A small network was trained on made-up records. Each row is its average activation on records with the value named, seen along a few directions.
Related values have similar rows: they may be neighbours, one step apart, or belong to one group.
(in the rows, 500 means zero)
Strong random noise was added to every row along 8 fixed directions; ignore it. To show where, here is one row again and again, with new noise each time:
[525 650 475 510 405 344 328 493 563 582 573 485 508 476 406 402 529 545
 549 587 435 483]
[671 344 589 634 633 486 536 559 289 443 621 403 438 348 292 311 373 696
 542 251 535 546]
[523 527 474 389 431 581 556 465 438 468 534 506 590 515 466 468 505 391
 368 614 482 357]
[446 492 452 604 627 427 431 493 477 482 614 458 463 380 377 483 500 665
 494 402 458 586]
[537 390 306 528 449 370 340 605 404 476 637 511 389 415 280 446 432 573
 602 341 565 411]
[527 431 268 555 495 483 464 495 313 495 552 513 396 414 336 435 378 516
 511 387 583 339]
[648 714 761 634 662 459 419 343 522 718 468 414 561 454 433 297 454 612
 557 359 514 754]
[691 586 508 527 498 541 437 446 400 616 432 492 529 584 450 355 362 463
 591 481 696 487]
[560 579 540 432 479 486 364 519 584 551 512 508 595 610 486 499 517 469
 564 547 608 578]
[527 466 546 415 547 568 438 576 573 459 479 504 609 655 550 601 517 474
 565 523 686 614]


MIRIS, 11 values:
gavip: [390 541 531 556 624 527 611 439 463 538 339 455 460 367 584 522 571 482
 456 402 394 496]
fef: [423 484 302 412 339 381 351 532 625 590 474 663 437 661 494 696 500 338
 630 371 587 562]
vobo: [503 671 524 352 448 625 409 377 691 589 522 554 601 627 673 549 599 368
 415 763 474 516]
lam: [585 371 459 578 308 446 575 644 429 347 522 459 465 475 554 432 521 537
 486 677 457 305]
peli: [459 661 100 600 499 558 378 252 436 691 379 688 388 613 531 558 256 336
 493 450 671 454]
koz: [449 373 665 585 525 547 815 608 469 412 294 497 500 617 674 641 502 557
 582 516 424 549]
sata: [568 548 596 511 595 542 473 372 436 547 570 482 473 374 419 360 473 581
 446 484 413 506]
vifa: [300 632 432 598 667 550 601 236 433 653 422 536 449 344 445 488 486 455
 338 379 413 498]
lufe: [604 644 705 514 600 568 512 386 487 623 418 462 517 453 540 328 490 493
 514 483 455 558]
murur: [700 660 609 600 483 466 443 386 459 653 690 471 534 377 316 180 435 547
 396 485 475 562]
duvi: [492 473 622 583 561 450 549 474 600 551 429 470 406 475 633 535 486 555
 596 378 445 630]
The values of MIRIS form a line.
Question: Going along MIRIS from lam by way of its neighbour murur, in what order are peli, sata, lufe, duvi met?
Answer: lufe, sata, duvi, peli
Question: Name the neighbours of koz, in listed order.
Answer: fef

TUL, 10 values:
tup: [583 400 300 500 842 828 378 462 422 403 670 556 531 507 504 521 339 546
 492 574 746 630]
pabe: [504 224 642 553 467 448 584 731 519 430 369 345 410 512 534 671 562 415
 640 168 791 576]
ral: [204 562 447 112 315 373 403 522 698 698 355 561 428 519 476 733 661 159
 586 285 469 385]
pazun: [551 485 398 691 646 607 522 416 489 540 642 584 491 488 410 558 428 635
 460 481 502 662]
vas: [224 400 554 198 231 254 363 739 784 508 339 497 424 455 593 791 857 372
 635 378 369 269]
veve: [583 600 568 511 476 539 468 559 427 505 398 491 669 602 429 353 473 443
 468 579 687 564]
zat: [735 702 595 627 643 370 165 471 576 701 779 527 679 578 220 270 467 795
 619 433 421 832]
felef: [531 357 498 371 444 868 929 380 353 418 242 533 515 578 849 563 401 265
 306 490 675 206]
nom: [415 417 625 248 441 598 755 289 388 453 572 615 633 328 349 496 469 145
 118 234 240 329]
beset: [672 605 412 384 366 548 367 315 484 671 386 631 467 719 576 454 420 179
 563 464 639 550]
Each value of TUL is a pair of two hidden parts, and every pair occurs once (2 first parts, 5 second parts).
Question: nom and felef share the first part; nom and beset share the second. Which value has the first part of beset and the second part of felef?
Answer: tup
Question: ral and pabe share the first part; ral and vas share the second. Which value has the first part of vas and the second part of pabe?
Answer: veve
